A small network was trained on invented records. Each row is its activation on one of them, seen along a few directions.
Here are examples, each followed by its value of one field, Guv.
Records without Guv are marked none.
The largest differences between rows may come from other fields.
Random noise pushes rows far along 3 fixed directions. That doesn't count. These rows show it; they differ only by the noise:
[ 149  438  222  -29  272   79 -160  332  171   -9   23  -54  -14   52
   -4]
[ -31 -209 -217  125 -224   64  -88  -94   69 -471 -143  114   94  -45
   13]
[  71 -872 -264 -462  717  133 -447  186  311 -215   21  398 -314  323
  754]
[ 114  646  419 -347  666   41 -292  328   17  356   53 -104   15   43
   28]
[ -90 -377 -224 -141   52   47 -216 -175  -23 -322 -145  179   76  -16
  167]

[  30  212   89  -89  280   33 -255  182   87 -123  -19   22  151   28
   83] | c13
[-262  285   62 -201  -68  -95 -103 -443 -490  124 -216 -112  444 -299
 -322] | c6
[  12 -416 -197  -80   89   37  -64   17   98 -102   12  149 -144  139
  256] | c11
[ 222  334  211  136  222   81  -98  498  330 -126   71   -7  -50  136
   47] | c2
[-198 -183 -122 -124  -71  -30 -139 -382 -226 -187 -200   62  278 -189
  -64] | c7
[ -33  184   75  -20   -9   -5 -112  -77  -71  -86  -75   -9  168  -83
  -85] | c4
[  26  -98    6 -114  221   38 -138   85   97  -48  -23   82  -46   44
  132] | c6
[ -79  252  112 -105  133  -77  -90  -47 -145  159  -10  -28  148  -89
  -81] | c1
[  -9  377  107   92   -6  -11 -151   77   45 -225  -75    0  206 -119
 -146] | c1
[  31  -67   57 -370  659   33 -418  223  129   19   33  137    4  138
  362] | c13
[ 161 -271   79 -242  540   29 -134  302  285  249  212  135 -373  283
  447] | c4
[-219  -71   34 -581  571  -87 -475 -258 -317  129 -117  143  278  -61
  200] | c9
[ 107  497  134  308 -219   70   29  211  132 -252  -56 -133  124  -93
 -279] | c12
[  87 -635 -365  276 -227  114  -21  127  342 -602  -30  212 -123  137
  245] | c5
[ 69  91 129 -77 118  38  20  67 -20 158  22 -62 -86  24 -15] | none
[ -57 -274 -140   28 -236   31   94 -233 -118 -111  -89   -1   17  -54
  -36] | none
[ -12 -158  -77  -18   57  -28  -34   24   71  -25   58   78  -37   76
  157] | c8
[  86  354  252 -242  572   25 -316  308  132  104   62   28   18   57
  154] | c8
[  66 -621 -225   68 -133   47  186  -29  134  -40   70  126 -340  147
  222] | none
[-145 -201  -98  -93  -24   -9 -134 -278 -155 -207 -170   91  234 -138
  -11] | c2
[ -78 -274 -155   66 -190  -11   73 -184  -58 -122  -65   41   72  -29
    1] | c7
[-249  -37 -177  -26 -262  -81 -117 -426 -269 -274 -207    9  400 -219
 -151] | c8
[ 182  -43    7   92  151   64   -7  387  314  -53  118   63 -258  199
  169] | c12
[   2   14 -103   62 -173   -3   63  -46  -46  -21   15   -1  -10  -25
  -59] | c10
[  84 -194 -259  290 -342   81   16  104  212 -475  -23   61  -19   21
   11] | c10
[ -71 -119   19 -445  516   14 -347  -44 -117  105  -55   90   65   41
  222] | c12
[-402  260  -13 -233 -145 -149 -217 -686 -617  -73 -306  -28  642 -454
 -374] | c3
[  93 -238 -131   99   75   34  -68  230  300 -206   84  133 -141  156
  245] | c13
[-256  515   55   75 -362 -113  -58 -441 -385 -176 -242 -132  553 -400
 -487] | c3
[-125  337  171 -115   -5  -89   73 -224 -339  375  -25 -179  198 -166
 -267] | c5
[  97 -177 -131  356 -354   21  310  135  188  -70  117  -26 -205   95
  -32] | c5
[-160 -417 -163 -314  135  -68    0 -292 -231  261   13   66  -63   46
  169] | c11
[  -2  168  204 -200  307  -49  -31   43  -95  368   65  -52   -2   26
   31] | c2
[  53  558  255  -93  362    2 -263  273   57   10  -11  -34  176   14
  -22] | c9
[ -62   31  109 -243  251  -36 -213 -136 -104   88  -39   51   81  -68
   50] | c4
[  -5 -665 -235 -308  285  -24    4  -30   25  274  180  179 -375  210
  419] | c10
[ 101 -134 -135  280 -172   28  120  233  267 -223  104   94 -134  147
  104] | c3
[  31 -240 -137  -77  247   60 -313  162  211 -383  -41  226   29  129
  314] | c9
[ -67  835  224  260 -421  -42   89 -130 -228  -68 -150 -286  392 -328
 -606] | c11
[ -83  341   84   87 -184  -21  -24 -139 -165 -107 -141 -127  329 -187
 -289] | c7
[ 145  -56  -86  222  -71  115  -49  287  304 -377  -18   83  -49  116
   92] | c6
[-418 -248 -189 -475  170 -120 -383 -655 -552  -92 -307  153  517 -260
    8] | c1

Here are new rows. What is Guv for each?
[ 121  144    9  408 -381   12  275  175  189  -81   83 -107 -101   23
 -177] | c5
[ 141   89  159  -36  276   27   11  293  187  210  136  -32 -172  162
  142] | c7
[  14 -180  131 -469  663  -23 -154   90  -40  530  148   43 -205  169
  331] | c5
[-105 -384 -199 -113   80  -40 -134 -140  -30 -128  -26  175   48   10
  188] | c3
[-101 -122 -107   68 -216  -45  174 -192 -133   42  -42  -17   61  -27
  -83] | c7
[ -23 -423 -179   33 -205   40   80 -172  -33 -149  -67   49  -62   -5
   56] | none
[  72  -30  -49  268 -258   36   37   74  183 -310   -8   12    7   12
  -25] | c4
[ -11 -295 -193    8  -27   54 -163   -8   72 -350  -92  128   46   38
  120] | c12
[ 116   63   -8  297 -176  -15  191  256  234  -44  166    4 -168  109
   -1] | c3
[  94  -49   36  -69  318   82 -201  229  229 -162  -19  108  -38  109
  202] | c7
[ 194   54   93  109  183   83  -74  410  339 -150   70   35 -111  163
  147] | c2
[ 30 430 231 -46 201 -62 -47 157  -4 237  87 -80  38  15 -47] | c9
[ 148  200  134   -4  228   68 -111  315  230  -39   53  -17 -108   93
   73] | c11
[  21 -469  -60 -233  186    4  193  -58  -49  445  152   13 -371  176
  255] | none
